These are the activations of a small neural network, seen along a few directions. Each row is one input.
In each table, some parts of the input vary, and every possible input appears once, in random order.
A made-up example of a description, with smaller parts first: one of 3 separate values, together with either a single point or one of 9 places along a line or (one of 6 places along a line, together with one of 8 places around a ring).
Shared parts are said once, and a part with two or three values counts as separate values.
In the rows, zero is written as 128.

Other details of the inputs shift rows strongly along two fixed directions, in all tables alike. That doesn't count.

A family of inputs:
row 1: [134 152 153 147 134 148 101 153 126 134 110 118 141 100]
row 2: [151 165 240  83 140 184 171 122 175 175 187 194 165 147]
row 3: [128 148 232  79 149 177 169 125 192 168 187 203 163 143]
row 4: [136 132 148 141 145 153 119 142 127 146 118 117 131 104]
row 5: [124  96 149 138 146 154 115 136 143 147 143 122 124 101]
row 6: [121 134 151 138 134 139 101 158 146 136 120 140 135  97]
row 7: [129 156  83 116  65  70 133 101  90 102 154 139 130 175]
row 8: [134 134 159 139 139 134 111 159 142 135 113 143 130 105]
row 9: [123 148 102 166 153 119  87 176 108 114  52  86 121  82]
row 10: [127 133 144 145 156 157 118 140 125 138 109 104 135 105]
row 11: [132  99 165 138 145 139 120 144 151 134 125 139 115 112]
row 12: [126 177  79 108  80  80 147  97  82 104 143 123 139 180]
row 13: [113 119  64 108  91  79 153  83  93 112 166 119 117 174]
row 14: [134 103 197 115 161 174 155 117 160 156 167 147 137 132]
row 15: [122 127  99 167 160 129  97 160 106 123  65  78 116  85]
row 16: [125 135 152 145 148 136 108 158 139 125 100 129 133 104]
row 17: [119  94 115 165 159 114  98 162 129 110  70  99  98  90]
row 18: [147 120  42  95  92  94 171  81 118  99 120 139 117 188]
row 19: [134  96 158 146 146 155 117 134 136 142 139 117 123 108]
row 20: [120 129 108 167 153 109  87 178 119 110  56 102 114  84]
row 21: [120  99 157 137 140 144 110 144 155 135 133 136 119 103]
row 22: [120 154  67 110  73  90 141  87  83 119 165 119 132 166]
row 23: [117 154 137 137 149 144 107 157 134 134  99 117 140  95]
row 24: [161 134 137  40  87 145 228  39 164 135 212 204 152 236]
row 25: [134 131 149 148 141 159 110 139 124 142 122 109 135 102]
row 26: [126 119  70 110  96  74 162  85  88 110 156 120 112 181]
row 27: [106  93 107 165 154 119  87 161 133 111  77  96 103  81]
row 28: [130  90 115 166 150 129  97 153 117 127  97  92 105  88]
row 29: [139  98 121 122 159 176 132 133 178 132  94 137 128 108]
row 30: [126 120  83 118  70  71 139  89  95  98 162 130 112 179]
row 31: [138 113 248  86 155 184 180 107 194 163 195 194 146 155]
row 32: [121 175  73 106  66  80 134  99  87 112 156 130 138 166]
row 33: [107 149  18 135  87  66 120 104  62  96 113  80 117 148]
Each input here is: one of 3 separate values, together with either a single point or (one of 2 separate values, together with one of 5 places around a ring).
Changing only the choice among 3 separate values turns row 2 into row 32. The same change can be made to row 20. Which row results? -> row 3
Change only the place on the ring of 5 in row 23. List by row number the other rows that result. -> row 3, row 13, row 27, row 33

A family of inputs:
row 34: [135 141 184 148 170 187 106 163 150 153 105 120 147  81]
row 35: [126 141 178 142 169 186 103 165 159 154 106 126 148  76]
row 36: [150 166 195  77 116 159 179 101 158 156 186 189 160 172]
row 37: [114 126  85 164 130  99  94 147  86 115  95  79 112 100]
row 38: [135  67 166 140 195 183 133 145 177 144 100 122 113  94]
row 39: [116 174  36 119  72  55 139  93  55  95 133  99 128 177]
row 40: [123 123  83 167 120 106  87 145  87 115  97  80 114  99]
row 41: [126 122  83 163 121  95  90 153 104  99  78 100 111 107]
row 42: [140 166 189  71 114 157 176 103 166 156 187 195 161 168]
row 43: [121 109  88 168 119  97  87 145  98 104  93  88 104 104]
row 44: [112 135  46 125  70  40 136  93  65  88 144 106 106 177]
row 45: [132 142 187 141 177 171 114 171 158 149  92 132 139  84]
row 46: [133  71  58 159 138 118 111 126 117 102  77  85  94 114]
row 47: [134  65 157 138 184 189 124 143 187 144 103 131 116  88]
row 48: [136 164 148  35  57  96 216  49 141 134 247 220 156 243]
row 49: [127 117 191 145 179 161 112 172 164 142  99 138 130  87]
row 50: [114 146  31 122  60  54 127  92  64  99 151 105 118 168]
row 51: [130 129 200  80 115 150 171  97 167 155 210 190 146 166]
What is each input in this table made of? -> one of 3 separate values, together with either a single point or one of 5 places around a ring
Changing only the choice among 3 separate values turns row 34 into row 35. The same change can be made to row 41. Which row results? -> row 48
Change only the choice among 3 separate values in row 37. List by row number the other rows that result. -> row 40, row 50
Which other rows agree with row 45 in the choice among 3 separate values? List them by row number. -> row 37, row 38, row 39, row 44, row 49

A family of inputs:
row 52: [111 111  87 117 117  81 151 102  99 114 145 112 105 158]
row 53: [147 139  68 111 108 103 154 105 109 110 112 125 126 166]
row 54: [130  85  57 185 179 124  84 176 126  96  11  76 101  72]
row 55: [122 108  65 110  96 102 138  95 127 103 134 127 115 156]
row 56: [121 142 113 137  77  71 111 122  77 121 170 123 122 143]
row 57: [136 140  66 106  86  95 136 113 128 105 115 146 122 155]
row 58: [153 143 188 100 149 189 166 112 148 174 174 153 159 139]
row 59: [143 127 228 101 128 152 152 126 176 147 178 191 139 149]
row 60: [109  77  90 204 154  82  47 201 119  87  34  88  85  57]
row 61: [143 104 182  92 163 187 181  98 174 154 167 155 142 153]
row 62: [121 126  69 122  84 116 125  91 106 118 153 113 128 146]
row 63: [126 113  81 116 115  86 158  99 115  98 115 129 108 171]
row 64: [123 115  81 115 117  77 157 107 113 104 119 134 107 166]
row 65: [154 103 184 159 212 219 106 181 186 148  48 113 132  60]
row 66: [123  75 182 157 205 201  86 189 201 153  76 126 121  38]
row 67: [127 250  93 111  95  99 130 131  77 115 108 122 176 156]
row 68: [144 143 190  93 128 183 150 119 169 171 179 176 156 129]
row 69: [130  93 179 177 212 218  87 177 155 168  89  85 135  39]
row 70: [118  80  59 190 179 126  75 172 110 105  33  51  96  61]
row 71: [147 133 204  93 150 170 177 112 171 154 153 169 137 153]
row 72: [144 146  74 122 101 121 144  93  85 121 136  99 135 158]
row 73: [125  71 216 176 199 173  79 199 193 133  74 139 113  53]
row 74: [141 141 208 104 144 178 165 109 144 170 180 149 146 140]
row 75: [117 128  69 120  85 107 124  99 103 124 158 118 128 142]
row 76: [126 122 204 107 148 181 164  99 145 171 195 140 143 140]
row 77: [114  66 215 182 199 174  69 196 176 141  93 112 109  42]
row 78: [151 133 184  83 133 184 163 114 199 148 148 191 147 145]
row 79: [115 251 112 116  92  78 128 136  69 118 117 123 163 150]
row 80: [154 107 177  90 163 184 187 103 188 144 142 177 145 161]
row 81: [ 99  89  93 222 139 105  26 183  82 105  70  42  95  42]
row 82: [123 124 205 105 149 172 162 107 143 177 200 146 142 135]
row 83: [134 146  72 118  80 113 126 100 105 117 139 122 131 147]
row 84: [126 149  94 125 100  92 140 107  75 129 150 106 122 150]
row 85: [129 114  59 106  97  89 143 109 139  98 113 155 117 159]
row 86: [131 140  88 115 106  83 150 111 102 112 121 125 113 162]
row 87: [107 244 129 128  69  57 102 153  70 111 139 142 161 141]
row 88: [106 122 110 140  81  74 110 113  79 122 185 114 118 142]
row 89: [144 108 179  82 142 178 171 110 210 141 148 201 143 152]
row 90: [115 248  89 104  72  91 113 143  96 113 114 142 171 144]
row 91: [107 104 106 128  93  60 122 117 101 105 165 129 105 152]
row 92: [124 140 113 139  76  80 113 113  80 115 165 118 122 148]
row 93: [127 104 202  95 161 167 178 103 168 155 177 156 130 150]
row 94: [129 126  71 126 105 125 143  84  87 123 151  92 131 157]
row 95: [117 102  97 203 143  87  41 203 108  96  38  80  91  54]
Changing only one part turns row 68 into row 58. The same change can be made to row 83. Which row results? -> row 72
Changing only one part turns row 77 into row 93. The same change can be made to row 60. Which row results? -> row 64
What is each input in this table made of? -> one of 4 places along a line, together with either a single point or (one of 2 separate values, together with one of 5 places around a ring)
Change only the place on the ring of 5 in row 55. List by row number the other rows that result. -> row 62, row 78, row 83, row 89
Change only the place on the line of 4 in row 57. List by row number the other rows that result. -> row 53, row 86, row 95
